A small network was trained on invented records. Each row is its activation on one of them, seen along a few directions.
Each row is followed by the record's values for the fields Totoz, Dok, Vefil, Zev, Tada.
In the rows, zero is written as 128.
[136 137 111 195 154 152 138 197 149]
(Totoz u2; Dok j3; Vefil f3; Zev e2; Tada z2)
[114 134 100 186 169 168 114 163 169]
(Totoz u2; Dok j3; Vefil f3; Zev e2; Tada z2)
[120 137 104 191 163 162 122 173 162]
(Totoz u2; Dok j3; Vefil f3; Zev e2; Tada z2)
[ 33 112 118 145 113 138 106 146 102]
(Totoz u2; Dok j2; Vefil f3; Zev e2; Tada z1)
[146  68 134  93 142  58 109 163 201]
(Totoz u2; Dok j3; Vefil f1; Zev e1; Tada z3)
[ 83 159  96 115 132  41 138 174  85]
(Totoz u2; Dok j1; Vefil f1; Zev e1; Tada z1)
[161 112 103 100  99  69 134  53 156]
(Totoz u1; Dok j1; Vefil f1; Zev e1; Tada z3)
[183 176  49 131 150 131 114  97 128]
(Totoz u1; Dok j1; Vefil f1; Zev e1; Tada z2)
[ 32 132 136 131 125 134 117 160 124]
(Totoz u2; Dok j3; Vefil f3; Zev e2; Tada z1)
[120 142 191  91  97 161 101 134  60]
(Totoz u1; Dok j4; Vefil f2; Zev e1; Tada z1)
[160 159  98 147 120 200 122 123 150]
(Totoz u1; Dok j3; Vefil f3; Zev e2; Tada z2)
[194 193  54 130 133 129 125 106 138]
(Totoz u1; Dok j1; Vefil f1; Zev e1; Tada z2)
[163 160  58 172 181  83 126 165 136]
(Totoz u2; Dok j1; Vefil f1; Zev e1; Tada z2)
[127 135 105 189 160 161 127 185 161]
(Totoz u2; Dok j3; Vefil f3; Zev e2; Tada z2)
[170 144 112 101  75  62 148  65 175]
(Totoz u1; Dok j1; Vefil f1; Zev e1; Tada z3)
[116 163 123  68  72 161 197 137  84]
(Totoz u1; Dok j1; Vefil f3; Zev e1; Tada z1)
[ 88 168 137  96  58 162 133 133 109]
(Totoz u1; Dok j3; Vefil f3; Zev e2; Tada z1)
[206 177 170 151 120 183 108 138 113]
(Totoz u1; Dok j4; Vefil f2; Zev e1; Tada z2)
[153 119 159 180 190 162  88 167 117]
(Totoz u2; Dok j4; Vefil f2; Zev e1; Tada z2)
[142  74 134 134  58 138 131  70 151]
(Totoz u1; Dok j2; Vefil f3; Zev e2; Tada z3)
[ 93 193 146  90  61 163 183 134 114]
(Totoz u1; Dok j6; Vefil f3; Zev e2; Tada z1)
[ 90 172  81  75 112  98 104  93  88]
(Totoz u1; Dok j1; Vefil f1; Zev e1; Tada z1)
[113 193  89  70  80  93 128 115  98]
(Totoz u1; Dok j1; Vefil f1; Zev e1; Tada z1)
[135  91 148 124  74 135 137  72 166]
(Totoz u1; Dok j3; Vefil f3; Zev e2; Tada z3)
[ 35 108 116 141 111 139 112 156 106]
(Totoz u2; Dok j2; Vefil f3; Zev e2; Tada z1)
[ 44 110 120 147 105 132 121 166  97]
(Totoz u2; Dok j2; Vefil f3; Zev e2; Tada z1)
[ 85 132 114  72 141  83  90 203 123]
(Totoz u2; Dok j3; Vefil f1; Zev e1; Tada z1)
[ 69 154 130  95  82 168 113 116 108]
(Totoz u1; Dok j3; Vefil f3; Zev e2; Tada z1)
[ 89  71 153 153 125 109 134 115 199]
(Totoz u2; Dok j3; Vefil f3; Zev e2; Tada z3)
[102  68 156 155 114 103 151 143 193]
(Totoz u2; Dok j3; Vefil f3; Zev e2; Tada z3)
[ 86 179 140  96  54 161 137 135 118]
(Totoz u1; Dok j3; Vefil f3; Zev e2; Tada z1)
[141 154  93 154 139 199 102 104 144]
(Totoz u1; Dok j3; Vefil f3; Zev e2; Tada z2)
[155 162  57 175 184  85 120 152 138]
(Totoz u2; Dok j1; Vefil f1; Zev e1; Tada z2)
[154 118 104 101 101  70 125  50 166]
(Totoz u1; Dok j1; Vefil f1; Zev e1; Tada z3)
[ 46 151 196 113 189 136 136 138 109]
(Totoz u2; Dok j3; Vefil f2; Zev e1; Tada z1)
[153 166  58 178 186  83 114 143 136]
(Totoz u2; Dok j1; Vefil f1; Zev e1; Tada z2)
[ 71 161  92 115 140  48 120 151  94]
(Totoz u2; Dok j1; Vefil f1; Zev e1; Tada z1)
[126  56 207 149 149 107 108 116 150]
(Totoz u2; Dok j4; Vefil f2; Zev e1; Tada z3)
[122  68 129 138  80 139 113  51 148]
(Totoz u1; Dok j2; Vefil f3; Zev e2; Tada z3)
[ 89 144 118 109  50 163 121 122  87]
(Totoz u1; Dok j2; Vefil f3; Zev e2; Tada z1)
[150 160  54 170 189  92 112 144 147]
(Totoz u2; Dok j1; Vefil f1; Zev e1; Tada z2)
[147 164  55 174 191  91 107 135 145]
(Totoz u2; Dok j1; Vefil f1; Zev e1; Tada z2)
[ 66 108 175 145 146 127  77 143  61]
(Totoz u2; Dok j5; Vefil f2; Zev e1; Tada z1)
[134  92  88 213 148 157 100 148 102]
(Totoz u2; Dok j5; Vefil f3; Zev e2; Tada z2)
[145 120 159 127  49 129 151  85 183]
(Totoz u1; Dok j3; Vefil f3; Zev e2; Tada z3)
[166 113  94 165 180 146 189 188 103]
(Totoz u2; Dok j1; Vefil f3; Zev e1; Tada z2)
[ 78 149 130  95  78 165 122 121  99]
(Totoz u1; Dok j3; Vefil f3; Zev e2; Tada z1)
[ 84 133 114 105  61 168 116 119  85]
(Totoz u1; Dok j2; Vefil f3; Zev e2; Tada z1)
[148 137  79 165 120 199  98 103 128]
(Totoz u1; Dok j2; Vefil f3; Zev e2; Tada z2)
[ 87 107 125 108 135 116 194 196  60]
(Totoz u2; Dok j1; Vefil f3; Zev e1; Tada z1)
[129 163 167 178 227 159 136 137 140]
(Totoz u2; Dok j3; Vefil f2; Zev e1; Tada z2)
[ 41 134 140 136 119 127 125 170 115]
(Totoz u2; Dok j3; Vefil f3; Zev e2; Tada z1)
[102 123 110  65 106 169 175 120  64]
(Totoz u1; Dok j1; Vefil f3; Zev e1; Tada z1)
[190 183  51 128 142 133 120 105 136]
(Totoz u1; Dok j1; Vefil f1; Zev e1; Tada z2)
[132  70 131  92 151  65  92 135 209]
(Totoz u2; Dok j3; Vefil f1; Zev e1; Tada z3)
[ 82 110 111 119  72 166  92  97  54]
(Totoz u1; Dok j5; Vefil f3; Zev e2; Tada z1)
[177 156 117 105  64  56 153  66 177]
(Totoz u1; Dok j1; Vefil f1; Zev e1; Tada z3)
[128 115  88 203 146 161 118 172 137]
(Totoz u2; Dok j2; Vefil f3; Zev e2; Tada z2)
[ 77 105 120 103 140 124 184 184  71]
(Totoz u2; Dok j1; Vefil f3; Zev e1; Tada z1)
[165 108 103  93 110  78 169  39 143]
(Totoz u1; Dok j4; Vefil f1; Zev e1; Tada z3)
[147 108 156 127  54 131 148  82 175]
(Totoz u1; Dok j3; Vefil f3; Zev e2; Tada z3)
[164 158  88 164  96 194 120 119 137]
(Totoz u1; Dok j2; Vefil f3; Zev e2; Tada z2)
[157 133 216 112 120 130 162  53 161]
(Totoz u1; Dok j3; Vefil f2; Zev e1; Tada z3)

Which values does each new row have?
[153 154  96 150 128 198 116 115 143]
(Totoz u1; Dok j3; Vefil f3; Zev e2; Tada z2)
[136  69 131 136  68 138 127  63 145]
(Totoz u1; Dok j2; Vefil f3; Zev e2; Tada z3)
[104  49 139 167 104 107 141 130 171]
(Totoz u2; Dok j2; Vefil f3; Zev e2; Tada z3)
[128 164 112  30  84 123  87 157 119]
(Totoz u1; Dok j3; Vefil f1; Zev e1; Tada z1)
[200 166 165 148 129 187 104 137 112]
(Totoz u1; Dok j4; Vefil f2; Zev e1; Tada z2)
[153  74 198 125 111 132  99  69 126]
(Totoz u1; Dok j4; Vefil f2; Zev e1; Tada z3)
[141 132  77 168 129 197  92  95 122]
(Totoz u1; Dok j2; Vefil f3; Zev e2; Tada z2)
[ 75 133 112  70 149  89  76 183 130]
(Totoz u2; Dok j3; Vefil f1; Zev e1; Tada z1)
[173 184 162 133 182 195 139  97 130]
(Totoz u1; Dok j3; Vefil f2; Zev e1; Tada z2)
[167 115 152 204 170 143  97 182  87]
(Totoz u2; Dok j5; Vefil f2; Zev e1; Tada z2)
[107  71 160 162 111  96 158 143 183]
(Totoz u2; Dok j3; Vefil f3; Zev e2; Tada z3)
[128  73 132 137  71 139 118  59 154]
(Totoz u1; Dok j2; Vefil f3; Zev e2; Tada z3)
[113  95 217 145 176  99 173 112 170]
(Totoz u2; Dok j3; Vefil f2; Zev e1; Tada z3)
[160  84 123  63 114  99  80  83 184]
(Totoz u1; Dok j3; Vefil f1; Zev e1; Tada z3)
[204 156  75  88 143 162  78 148 159]
(Totoz u1; Dok j3; Vefil f1; Zev e1; Tada z2)
[159 139  78 135 193 123  68 179 172]
(Totoz u2; Dok j3; Vefil f1; Zev e1; Tada z2)
[146  97 141 139  43 131 140  75 161]
(Totoz u1; Dok j2; Vefil f3; Zev e2; Tada z3)
[108 181  85  68  91  99 123 113  95]
(Totoz u1; Dok j1; Vefil f1; Zev e1; Tada z1)
[190 154  88 120 133 197 188 127 124]
(Totoz u1; Dok j1; Vefil f3; Zev e1; Tada z2)
[167 119 106  98  90  69 139  60 163]
(Totoz u1; Dok j1; Vefil f1; Zev e1; Tada z3)
[154 132  80 164 117 196 105 105 120]
(Totoz u1; Dok j2; Vefil f3; Zev e2; Tada z2)
[159 116  94 168 182 148 184 175 105]
(Totoz u2; Dok j1; Vefil f3; Zev e1; Tada z2)
